Small tables with named rows and columns. After each table, cells are looked up by row and column.

kamam =
,kave,piz,roz,vugib,san,mus,puf,lozu,dazu,zema
lodenu,129,107,101,65,62,97,153,93,83,96
dof,56,71,49,52,102,31,5,104,76,52
vapozi,130,106,123,88,51,130,193,64,86,117
tosun,116,96,118,106,46,140,185,48,82,114

piz of tosun: 96
san of lodenu: 62
zema of tosun: 114
san of vapozi: 51
roz of tosun: 118
lozu of lodenu: 93
puf of tosun: 185
lozu of dof: 104
dazu of lodenu: 83
vugib of dof: 52
puf of lodenu: 153
piz of vapozi: 106
vugib of tosun: 106
san of dof: 102
vugib of lodenu: 65
piz of dof: 71
mus of tosun: 140

Table sotorov
|  | gev | kat | dip | foga | bovun | kopog | direv | ginoda | roz |
|---|---|---|---|---|---|---|---|---|---|
| loz | 66 | 160 | 132 | 103 | 97 | 204 | 54 | 165 | 117 |
| mifal | 106 | 90 | 180 | 130 | 39 | 204 | 96 | 118 | 129 |
| lik | 104 | 181 | 99 | 115 | 153 | 204 | 103 | 104 | 138 |
| dazifat | 88 | 82 | 99 | 116 | 50 | 204 | 98 | 145 | 108 |
| romar | 117 | 164 | 112 | 59 | 120 | 204 | 122 | 154 | 183 |
| tekidon | 78 | 154 | 94 | 83 | 49 | 204 | 131 | 137 | 83 |
| nopuge | 94 | 123 | 199 | 161 | 99 | 204 | 98 | 143 | 154 |
| gudip | 138 | 71 | 165 | 149 | 92 | 204 | 147 | 120 | 105 |

What is the direv of lik in sotorov?
103
What is the kat of mifal in sotorov?
90
What is the foga of gudip in sotorov?
149
What is the kopog of nopuge in sotorov?
204
What is the dip of gudip in sotorov?
165
What is the bovun of loz in sotorov?
97
What is the direv of tekidon in sotorov?
131
What is the gev of lik in sotorov?
104
What is the kopog of loz in sotorov?
204
What is the ginoda of gudip in sotorov?
120
What is the kopog of lik in sotorov?
204
What is the gev of mifal in sotorov?
106
What is the roz of lik in sotorov?
138
What is the gev of gudip in sotorov?
138
What is the dip of tekidon in sotorov?
94

nizozot =
,kar,temamo,vogeti
siv,512,464,249
zadezes,271,229,547
segis,491,283,243
dom,726,388,382
pud,707,273,431
guvomuf,533,575,359
difad,396,537,872
vevimo,623,484,615
ses,600,231,437
niriba,430,805,499

What is the vogeti of difad in nizozot? 872
What is the kar of guvomuf in nizozot? 533
What is the temamo of ses in nizozot? 231
What is the temamo of guvomuf in nizozot? 575
What is the kar of difad in nizozot? 396
What is the vogeti of siv in nizozot? 249
What is the vogeti of pud in nizozot? 431
What is the vogeti of zadezes in nizozot? 547
What is the vogeti of guvomuf in nizozot? 359
What is the vogeti of dom in nizozot? 382
Which row has the largest temamo? niriba

gisu
columns: duribe, tal, rupuf, lem
pamu: [9.00, 53.46, -51.76, -9.81]
pelatir: [-55.56, -11.88, -78.15, 14.28]
nifuzo: [-85.11, -45.65, -73.66, -48.49]
donepug: [-43.20, 27.13, -60.49, 32.59]
rep: [-64.03, -0.28, -28.97, 29.09]

What is the duribe of pamu in gisu? 9.00
What is the rupuf of pelatir in gisu? -78.15
What is the lem of pamu in gisu? -9.81
What is the tal of pamu in gisu? 53.46
What is the lem of rep in gisu? 29.09
What is the tal of donepug in gisu? 27.13
What is the lem of nifuzo in gisu? -48.49
What is the duribe of donepug in gisu? -43.20
What is the rupuf of donepug in gisu? -60.49
What is the rupuf of pamu in gisu? -51.76
What is the rupuf of nifuzo in gisu? -73.66
What is the rupuf of rep in gisu? -28.97
What is the lem of pelatir in gisu? 14.28
What is the duribe of pelatir in gisu? -55.56

muma =
	lurevi	medo	tikabub	keve	ragof	kati	gurukar
fosid	-0.222	0.330	0.136	0.469	0.052	-0.206	0.001
bugef	0.173	-0.072	0.065	-0.541	0.674	-0.002	0.000
nodaz	0.158	-0.030	-0.054	0.025	0.203	-0.286	-0.372
ter	0.594	-0.353	0.533	0.701	-0.631	-0.532	-0.470
tefiluz	0.378	-0.300	0.050	-0.291	0.193	-0.024	-0.074
dar	-0.218	0.395	0.273	0.274	-0.120	-0.288	-0.228

What is the ragof of nodaz in muma? 0.203
What is the keve of tefiluz in muma? -0.291
What is the lurevi of nodaz in muma? 0.158
What is the medo of tefiluz in muma? -0.300
What is the ragof of fosid in muma? 0.052
What is the kati of dar in muma? -0.288
What is the tikabub of bugef in muma? 0.065
What is the tikabub of fosid in muma? 0.136
What is the kati of bugef in muma? -0.002
What is the keve of dar in muma? 0.274

navotu
|  | kota | folukos | nub |
|---|---|---|---|
| mav | 7777 | 3589 | 4209 |
| mazemab | 2117 | 3604 | 2293 |
| pari | 2170 | -5085 | -8217 |
| nisob | 1025 | 7292 | 3808 |

What is the kota of nisob in navotu?
1025
What is the nub of mav in navotu?
4209
What is the kota of pari in navotu?
2170
What is the kota of mav in navotu?
7777
What is the folukos of nisob in navotu?
7292
What is the folukos of mazemab in navotu?
3604
What is the folukos of pari in navotu?
-5085
What is the nub of mazemab in navotu?
2293
What is the nub of pari in navotu?
-8217
What is the kota of mazemab in navotu?
2117
What is the folukos of mav in navotu?
3589
What is the nub of nisob in navotu?
3808

fisona.csv
,kef,geb,kud
defedu,0.55,0.31,0.52
gurep,0.30,0.52,0.34
duk,0.60,0.23,0.34
pev,0.66,0.14,0.27
ligite,0.32,0.18,0.62
leluziz,0.55,0.41,0.04
sogom,0.59,0.19,0.34
palaz,0.36,0.47,0.08
goziper,0.41,0.54,0.84
pidule,0.31,0.54,0.65
ziz,0.32,0.25,0.62
vosinop,0.40,0.47,0.12

kef of sogom: 0.59
kud of sogom: 0.34
kef of palaz: 0.36
kef of duk: 0.60
kef of defedu: 0.55
geb of vosinop: 0.47
kef of pev: 0.66
kud of goziper: 0.84
kud of ziz: 0.62

bedi.csv
,lakapu,nos,riluted,teneza,gavo
tatepus,125,105,172,133,118
nelivuf,138,55,128,145,199
rame,150,171,152,136,143
tizuk,150,155,148,99,138

tizuk, riluted -> 148
tizuk, lakapu -> 150
nelivuf, teneza -> 145
tatepus, gavo -> 118
nelivuf, riluted -> 128
rame, teneza -> 136

gop
        nulib  suzekoz  biv  pideloz  dovige
buz       144      157  191      102      90
zenuli    199      251    3       57      77
guk        55      128   82       81      67
korus      40      142   22      123      86
rinoko    254       38   31      169      55
gef        92      135  140       94     121
siluke    169      171  188      141     123
rof       124       50  158       30     144
roku        6      163  100      115     135
zagafo    187       37  133      130     141
dakome    146      108  167       22     214
reger     134      178   94       92     150
dav        66      149   54      202      56
zudu       71       68  155      226      94

korus, biv: 22
zagafo, biv: 133
dav, pideloz: 202
zenuli, biv: 3
reger, pideloz: 92
rof, suzekoz: 50
rinoko, biv: 31
rof, nulib: 124
zenuli, suzekoz: 251
siluke, suzekoz: 171
gef, suzekoz: 135
zenuli, pideloz: 57

